Each row below holds a small network's activations on one record, seen along a few directions.
Each row is followed by the record's values for the fields E, V, Y, Z, M.
A field that a record lacks is written none.
Other fields move the rows too, some of them a lot.
Strong random noise was added to every row along 19 fixed directions; ignore it. To show where, here is one row again and again, with new noise each time:
[-169  -54  170    9 -200  281 -120  -95  -63  193 -256 -316    8   25
  230 -202 -463 -206 -100  363   47 -134 -139 -147  487 -266  297 -483
  145  -29 -313 -622  185   -1 -120 -116  -48  -18  237]
[  -9  188 -157 -219    4  143 -167   -3  -17  -65   29   -1  -75  229
  121  225   26 -254  -10  180  155  270  -24 -296 -178  -43   83 -257
  288  152  164 -104   21   -7  -22  271    3 -127 -240]
[ -90  146    9 -255 -458 -243 -194 -312   63 -169   39  177 -215 -277
 -100 -197   19 -160  339   77 -139 -168  226  187 -293  226  352  202
  265   43 -366   77  223  231 -212 -140   48  149  166]
[ 297  113  328   -1 -123   63 -187  163   38  -11  129  140  -85  -59
   39 -300 -400  -63   12 -263  -30 -240 -198 -302  225 -437  -41 -525
 -572  -23 -273  241   19 -311   47  -71   49   49  156]
[ -49   32    7  451 -423 -213 -243  355  195 -170 -321   48 -281  -21
  465  300   43  495   20   29   -1  115  -87  -77   85  163 -214  213
  -18 -223 -119  492 -263  263  -11 -412  -57  -62  -99]
[ 108  191  128 -144  219  337   72  416   53   81   84  231 -167  151
    9   63  -93 -170 -265 -258  162  126 -192 -155   43  -65 -228 -384
 -204  202  -27  103 -157  -44  -14   34  177   73   57]
[ -94  198  -28  106   -3 -100   86 -225    7   93 -103 -258  199 -171
  -28  -68  134   94 -115 -364 -155 -444  -98  -99 -377  -15  -12   85
 -392   74  162   16  307  227  -82  -94  257  -98 -301]
[  34  132  -82 -175 -287  341 -141   56   43    1  247  187  148 -153
   95  -70   -3 -264  125 -444  442 -137   14 -119  200  190  174 -289
  341  104 -332 -504   88  -15  -67  430 -195   29  414]
[  29  -43   57  117  299  133  216  212    4   98 -202  104  284   14
   85  -48   24  133  126  332   29  212 -178  266  431 -181 -259  -35
  109   40   26   41   73  -92  -19 -358  -39 -131   22]
[ 230  -27   31   22  257  -83  335  -64  195  132 -319 -217  169  -70
 -150  -48  189 -286   55  376   76 -202 -297  146  -41   41 -230  -56
 -131  241  138 -186 -286   43   33 -364  169 -168 -121]
[  69  278   40 -455  -38  333   62  446  149   28   31  155  -46 -155
  273 -169 -195   82  415  414  199  268 -263  -15  376   52 -351 -373
  226 -301 -391  227 -155  -16  123 -462  267  -19 -180]
[ -22 -385 -255 -134  144  181  618  196 -460  294  111 -139  280  -77
 -153 -481  -29   31   88   57  350 -156   47  249 -433  225 -100  -60
 -439 -154   95 -246 -134  152  635  172  302 -114   45]
[ 138 -275  121    8  148   25  471  349  135 -107 -187  -44  296  -44
  -39   19  326  -90   22  265  233 -322 -642 -130 -278  105 -369  105
 -451   70    2  -10  -24  -70 -108  -70  433  -14 -304]
[ -58   42 -228 -213  116  -20  -51 -263  -84  112   14 -157  -44   56
 -139  373 -110  117  -93  642 -170  101  227 -116 -170  -75  -43  -30
  134   -1  322 -234    9  -44   50 -140   -6  -27  -80]
[  56  -96 -152 -118   93 -348  -61  -48  -74   10  304 -206  195 -174
 -264  212 -153 -335 -140 -123  181 -143  -32 -309 -190   15  127  103
  -75 -146  101 -586 -142 -137   -9  257   19  -97 -214]
[ 132  226 -352 -539   73  394  619  205   97   97   24 -116 -330  242
   72  143  191  -67  203  213   44  244  -59  155 -463  602 -276   36
   75 -168   61 -173 -184  308 -146  121  461  113 -375]
[ 403  541  -66  -19  193  -60  543 -223  151  130 -297 -355 -130  130
   95  106 -106  208  118  151 -494  192   12  324  326 -289 -250  -36
 -223   74  172  -41    2   92 -500 -611   31 -101 -306]
[ 142   37  -23  -51 -229 -165 -205 -164  133  -65  228  349   36 -399
 -271  109   70 -109   61 -336   50 -412  165    6 -268  255   56  221
  -52  191 -183 -226   50  -56 -142   39 -100  190  467]
[  44   64  346  132 -153   59 -168  -24  -76   50   51  -48  246 -158
 -129  -18 -128 -163 -191 -180   64 -157 -165 -400  323 -179  128  -93
 -254  260 -229 -128 -110 -129  -69 -189   43  124   40]
[ 357  144  111  171  594  -39  221   60  220  198  107  -19  -15  117
   -7  -70 -126 -314   79 -297  -93 -329 -258  240  182 -263 -212 -305
 -497   -6  264 -103  130 -428 -182   14  -43 -116  143]
[-125   48  -26 -170 -262  182  173 -148 -119   37  162 -292  105  -67
  -39  122  134   59    6  224  201 -306   -4 -235  -34  154   77 -115
  -95   57  -16 -186  -52   59   68   20  121  106   39]

[  16 -128  145 -151  220   43  141   51 -113  -74  126  156  266  -25
 -177  -47  113  -22  -40  104  -11 -249 -303 -197 -262 -179 -140   40
 -418  152   69  179  254 -303    9   46  262  160 -111]
E: e1 / V: v1 / Y: y1 / Z: z1 / M: m1
[ 276  -89  -93  126  261 -239   27  121   53   51  343 -231    2  298
 -195  426 -213  -44 -198 -458 -130  205   -2 -260  407 -132  -37  148
 -152 -433  217 -338 -236 -370 -240  496 -238  -14 -274]
E: e2 / V: v2 / Y: y1 / Z: z2 / M: m2
[ 375  -13 -116 -184   72  223  280  -59  -46   91  122  131   92  -20
 -204 -296 -218  183  222 -109 -176  105  227  260  185 -200 -115 -263
 -142  -95  -93 -144   51 -119   33  171 -135    9  225]
E: e2 / V: v2 / Y: y1 / Z: none / M: m1
[ 110   76   26   38  151 -217 -151   -5  191 -101  -86   -9   58   12
  -25   80  120  -17   26   94 -199  229  -87 -139   14 -111 -150  215
   69  -56  120  259  -63  -23  -79 -172   78 -143 -457]
E: e2 / V: v1 / Y: y2 / Z: z4 / M: m1
[ 219   56  -74   17  322  -69  226   98   48   86  178  127  218  -70
  -78  131  -19  -81  275  -49   21  170    3  331  432    3 -168  233
  138  -51    4 -264  -49 -266 -170  -69 -212  -68   99]
E: e1 / V: v1 / Y: y1 / Z: z2 / M: m1
[ 338  511 -154 -240 -214  130  497 -551  -45  107  299 -418 -120 -118
   62   41 -155  245  237   -4 -218 -506  278  156  211 -178   37 -287
 -456   75   40 -421  292 -196 -391 -120 -168  144  383]
E: e2 / V: v1 / Y: y2 / Z: z1 / M: m1
[-152  -76  189 -296 -249  102 -259   39   12 -127 -146  303 -318 -111
  -61 -149 -317  288  -51  462 -312  -44   49  -91 -189 -200  -14 -203
  -74  -80 -347  372  249   77  -52 -251  215  264  143]
E: e2 / V: v1 / Y: y1 / Z: none / M: m1
[-275  -19  178  -92  -18  201  167  375   22   99  -54   24  -46 -128
  119 -283   63 -122   78   37  112  -68 -298   37 -209  368 -119  127
 -153  -78 -287  183  -16  278   85 -239  524  112 -203]
E: e1 / V: v1 / Y: y2 / Z: none / M: m1
[  62  -57 -156   14 -368 -145  431  -47 -191 -287   24 -122 -182  136
  353 -334  -91  109  271 -181   32 -250   63  257 -285 -235  279 -145
 -323 -156  -96 -106  617   61 -305  456 -119 -111  202]
E: e1 / V: v1 / Y: y2 / Z: z4 / M: m2
[ 101 -430 -100  320  -86 -260 -190  210   58   18   49 -277 -455  367
   86  418 -258  -35 -262   88   -4  -62  -51 -391 -243  114   -3   -1
 -311 -445  230 -209 -441 -171  152  472 -101  -26  -21]
E: e1 / V: v1 / Y: y2 / Z: none / M: m2
[ 233  152 -114   68 -491  261  423 -149 -219  -51 -113 -127 -250  204
  247  295  115   79  138  274  189  108  145   17   -1  188  123  -39
 -100  486  -15 -248 -335   29 -209   -5 -172  233  350]
E: e2 / V: v1 / Y: y2 / Z: z1 / M: m2
[-206  -76  -99 -362  109 -150   80  127 -160  -30  222   14 -227   69
 -124   47 -120  331   12  284 -173  164  114   36 -163   86 -124  125
  -43 -499   40  484  -96   -4  235 -101  229  176 -306]
E: e2 / V: v1 / Y: y1 / Z: z2 / M: m1
[ 141  -39 -169  -37  124  -57  -37 -156   96   57  249  116 -163  124
 -228  -83 -130  -21   -9 -633 -278  112  345  312   39  133  172  155
  180 -339   -7 -215  126    8 -203  514 -262  127  159]
E: e2 / V: v2 / Y: y1 / Z: z2 / M: m1
[ 228 -175    0 -213 -159 -261  178 -190  -77 -206  219   96 -326  345
 -515 -133   25  163   17  190 -225  222  437  239  328 -408  167 -195
   59   61  -28  516 -269  -43  154  249 -371   29  419]
E: e1 / V: v2 / Y: y1 / Z: z4 / M: m1
[-359 -115    2   33  270  -79  173  120  210   89   51   84 -594  248
  -68  -16  -64 -114  -71 -291 -399  -96  125  615 -145  335  157  278
   80 -370  -42   27  423  257 -511  219  130  212  218]
E: e2 / V: v2 / Y: y1 / Z: z4 / M: m1
[-168 -453  198  255 -176 -148   28   46 -161  -14  -12    4   93 -228
   13 -178  -87  189   80  415  191 -536  -58  103   45 -109   52  -74
 -401   -7 -121   49   29 -176  324 -233  -63   55  563]
E: e1 / V: v2 / Y: y1 / Z: z3 / M: m1
[ -11   57  126 -154   37   90   15 -197  187  134  177 -209 -162   55
 -337   35 -140  175 -279 -179 -286 -480   16 -127  178 -194  -73 -391
 -272 -192   11   11   68  -40  -68  178   38  184  175]
E: e1 / V: v1 / Y: y1 / Z: z1 / M: m1
[-220 -209   84  703 -317 -249 -493  -37  480 -225 -522  106 -202   83
  344  205  401  137 -294 -424 -115 -486 -198    4 -303   95   44  215
   61  121   80  270  391  280 -246  185 -198 -133  250]
E: e1 / V: v2 / Y: y1 / Z: none / M: m2
[ -46   21   91  -13  -35 -273 -276 -372  312 -242  -71  -21   66 -155
  -61  199  276  -62   99  409  -78 -529 -167 -189 -193 -212   17  -77
   78  189  158  156  350 -198 -185  -51  -45  -80   40]
E: e2 / V: v1 / Y: y2 / Z: z4 / M: m2
[ -28   69 -127  -30 -272  267 -217 -389 -223  181  -11 -159   -4  161
  -40 -187  147 -182  321   75  -46  320  335 -140 -226  387  337   49
  350   72   63   59 -244  206  397  252    1    3 -232]
E: e2 / V: v1 / Y: y2 / Z: none / M: m2
[ 177   73   41  332  204  -54 -395  452  169   62   76  509 -214 -147
  407  430 -342 -236  232 -164   -1   -1 -297 -158 -368  350 -199  396
 -341 -147  -75 -193   39 -433 -306 -171  143  198  -21]
E: e1 / V: v1 / Y: y1 / Z: z1 / M: m1
[ 108  -75 -142  -51  -52   45 -268  -18  245   32 -383  165  -85  -85
   88  104 -132   60  -67   79 -290  160  -53  -58 -246  172 -147  259
  262 -193 -123 -310  157  128 -240  -82  101   49 -186]
E: e2 / V: v1 / Y: y1 / Z: none / M: m2
[-132   70   63  176 -104  308 -150  365   57 -143 -158  268  209  -99
  372   -8  -40  291 -177 -335  298   23 -180 -130  277 -261 -147 -355
  122   65 -168   34  279   82  -77   92 -139 -103  188]
E: e2 / V: v1 / Y: y1 / Z: z4 / M: m1
[  76  -47  192  184  241   29 -228 -210 -416  219  457  180  428 -160
 -274 -206 -275  -53  162 -212  -59  113  317    1  377 -224  219   94
 -146   60   43  -59    5 -543  293  -50 -217  142  228]
E: e2 / V: v2 / Y: y2 / Z: z3 / M: m2
[-120 -387  188  378 -173  203 -288  195  252   76 -123 -331  215   24
   18  274   25  419 -521 -143  -32 -362 -338 -561  481   19 -217  -41
 -118 -475  -88 -142 -191  -42   39  134  -18   78  -84]
E: e2 / V: v1 / Y: y1 / Z: z1 / M: m2
[-285   36  211  201 -229   42  -39  355 -281  -64  234  209 -123 -168
  230  342 -317  268 -216 -229   20  154  113  -94  282   31  131  351
 -133    4 -318 -141  173  -96 -390 -260  -44  368  294]
E: e2 / V: v2 / Y: y2 / Z: none / M: m2
[-292 -527  185   15  -36 -151   26  290 -236 -201  171 -104   20  152
 -209  217  168 -150 -416  323  296   79 -138 -357 -214  101  182  195
 -106  -38   61  120 -343  -17  170  230  217  170 -157]
E: e2 / V: v2 / Y: y1 / Z: z3 / M: m2
[ 279  -42  -39   97 -211   49  100 -184   63  -47  -75 -131  318 -176
   42  -99  182  -34  187 -148    4  -86  -55 -123 -138  247    3  300
 -111  -13  -91 -389  -41   -2 -178   45   61   45 -230]
E: e2 / V: v1 / Y: y2 / Z: z3 / M: m1
[ 255 -409  -37 -138   18   63 -422  196  416  100 -201  366 -408   98
 -326 -249 -250 -397 -185  102   86  153   78   74  -15  129  -70 -400
  419  -75 -246 -231 -529   59  371  324 -174  -70  485]
E: e1 / V: v2 / Y: y2 / Z: z2 / M: m1
[-347  -73 -125 -216  187  -13  202  108   84   62  142 -111  294 -264
 -322   33   65  593 -299 -154  -63 -339   -9   73  128 -180 -320 -131
   -6 -349   35   62  250  255   83   61   95  -92   14]
E: e1 / V: v1 / Y: y1 / Z: none / M: m1
[  35  -17 -280 -198 -228 -357  160  -36  198 -300  -64  -10    0 -188
  111 -105  130   -8  225   56  181 -322  -42  196 -163 -139    9 -110
  164  -19  -83 -133  341  130 -182  163 -159 -308  169]
E: e2 / V: v2 / Y: y2 / Z: z4 / M: m1
[-403  309  -75 -255 -381  601  181 -192 -242  258   30 -220 -344  208
  -50  -98  306  392 -229 -227 -100    3  429   18 -185  466  113  -68
   48  153   -1  487 -157  663  370   -6  250  269   76]
E: e2 / V: v1 / Y: y1 / Z: z2 / M: m2
[-226   52 -392  270   20   34  -87 -202   30  240 -392 -211 -236   64
  189  411  -45  220 -448  -27 -217  -12  323  131 -522  283  -36  245
  118   68  384 -544   78  446 -117  -81  -54  -91   35]
E: e1 / V: v2 / Y: y2 / Z: z1 / M: m1
[ 182  197 -135  574 -139 -273 -194 -196  117  -21  -48  -99  199 -103
  306  331   12  141  123 -447 -176   31  122  -11  162   53   46  511
  -29   14  123 -358  156  -90 -395  -63 -368 -119  -78]
E: e1 / V: v2 / Y: y2 / Z: none / M: m1
[ 138 -119  -67  237   54  323 -759 -380  174  188   62  264  505   21
 -114 -151  179  482  316 -156 -345   34  194 -285  182  -74 -193 -113
  268 -322  259  477  206 -332  526  317 -317 -111  -99]
E: e2 / V: v1 / Y: y2 / Z: z1 / M: m2

Here are new rows. What are their fields?
[ -34   47 -252  209  100  465   -8 -194   76  291 -191  153  102  -16
  214 -131  178  525  215  -53 -108 -231  250  381 -144  213 -280 -139
   90  -88  290  118  286   74  301   20 -136  -28  346]
E: e2 / V: v1 / Y: y2 / Z: z1 / M: m2
[-279  -24 -105  224   81 -387   79  114   -7 -101 -239 -136  139  -27
   30  302  296 -247 -371 -130  518   -7 -149   53  172 -126   58   52
  400  460  136 -225 -242  269   10  -18 -267 -342  117]
E: e1 / V: v1 / Y: y2 / Z: z4 / M: m2
[  39  219  192   57  -42 -473 -231 -106   49   34 -146 -153  -97 -382
   34  -72 -307 -524  -99  -93  -13 -321 -209 -163 -230  -79  182   88
 -311  219 -125 -276 -112   18 -102 -563  209  -75 -161]
E: e1 / V: v2 / Y: y1 / Z: z1 / M: m2
[-159  161 -175   18  211 -200 -131   25  -50 -115  -63  319  -15  -93
  149  183   59 -153   16  165  206  -22   64  177 -439 -180  -46  -47
  118  447  290   78  331   -3  -16  -65  -95 -240  200]
E: e1 / V: v1 / Y: y2 / Z: z4 / M: m1
[ 212 -238   -7  142 -280 -368  -81  -18   92 -169 -257  -83  -27  -79
 -195  -84  -37 -136 -107  -27   -3  233   83   -6   16   10  151  138
  254  -68 -184 -197 -444  275  -14   52 -173 -104 -113]
E: e2 / V: v1 / Y: y2 / Z: z1 / M: m2
[-387   57  215  -99  253   59 -191  -65  153  304  141 -173 -236  -39
 -286  235  -29  -43 -426  199 -160 -210   66  -46  319  132  -46  -49
  126  -49   69   40 -225   45  114 -398  104  201  224]
E: e1 / V: v1 / Y: y2 / Z: z1 / M: m2
[ -12 -154   33  411  -85  105 -335    5  -51  192 -135   10    9   99
  159   79   33   -3   -2  -45   -7   86    6 -160   20  315   30  247
  -17  -73   44   22 -303  -55  321  -72  -74   82    3]
E: e1 / V: v1 / Y: y1 / Z: z1 / M: m2
[ 558  269 -142 -251  163  137  314  -97  303   68   68 -100  -83  127
 -228  343   17  447   -7  141 -431   73   39 -116  189 -196 -557 -169
 -292 -111  249  129 -182 -207 -216 -124    0   70 -153]
E: e2 / V: v1 / Y: y2 / Z: z1 / M: m2
[ 279   -9  -69   67  237  342  205 -221  210  169 -486 -158  251  250
   46  169  161   61   56  359 -392  339 -190   38  210   87 -224  309
  283   77  123 -400  147  -38 -420  -87   50   25 -364]
E: e2 / V: v1 / Y: y2 / Z: z2 / M: m2
[ 185 -173  136  258   98  -74  181  -93 -129  180   93 -217 -286  278
  -62   82 -237  -63   -2  119 -280    8  119  151  285   33   92  196
 -365 -155   89  -79 -261 -264  -75  -90  -80  209  190]
E: e2 / V: v1 / Y: y1 / Z: z4 / M: m2
[ 161 -318  236  252  150 -288  -28  219   31 -278  -30  293  231   24
  -74 -337  236 -337  212   57  236   57 -245  147   99 -336   30  -64
  -58  248  -16  397   17 -235  100  176 -184 -238   78]
E: e2 / V: v1 / Y: y2 / Z: none / M: m1
[ 237 -117 -124 -339  -77 -291   54  499  211 -197 -225  330  116 -328
 -189 -291 -255  334  -29 -308 -157  232 -240  -44 -160 -195 -434  139
  -32 -463 -449  197   62  239  -87  -56  274 -159 -467]
E: e2 / V: v1 / Y: y2 / Z: z2 / M: m2
[  11  158 -196 -344   50  -46 -155 -235  142  127  138   -3   34 -274
 -209  145  -82  108  140   36 -334 -197   45 -144 -366  281 -138  302
   23 -377  -16 -240  171  -33  -86 -115  257  158 -297]
E: e1 / V: v1 / Y: y1 / Z: z1 / M: m2
[-148 -191  -95   60  211  -27  106 -247 -413    2  -93  157  368   60
  -78 -101  146   -4  123  330   30  181  186  268  -90 -189  181  145
  220  352  232  -74  338 -134  104   57 -205  -83  175]
E: e2 / V: v1 / Y: y2 / Z: z3 / M: m2
[-261 -158 -234  125  -61  -31    0   66  138  -31 -423 -148   73  -50
  357 -222  -16  268  -29  150   20  -88  -86  169 -160 -120  -94 -123
  200 -267   53 -147  424  349   16   -8    8 -394 -127]
E: e1 / V: v2 / Y: y2 / Z: z4 / M: m1
[  79  127   94  -23 -239 -155  405  170  -79 -221  -15 -181 -316  179
  227   47 -117   31  -32  -65   42  114  -85  114  228  -88  120    5
 -147  -46 -230   19 -102   33 -370  -81  -38  126    0]
E: e1 / V: v2 / Y: y2 / Z: z2 / M: m2
[ 213  267 -157  -25   21  401  275  116   53  205   48  -48  249    5
  133 -179  -70  303  156 -645  -38  196   26  181  622   15 -220  -97
  124 -278 -182 -175   64   75 -136  100 -110  -38  -14]
E: e2 / V: v1 / Y: y1 / Z: z4 / M: m2
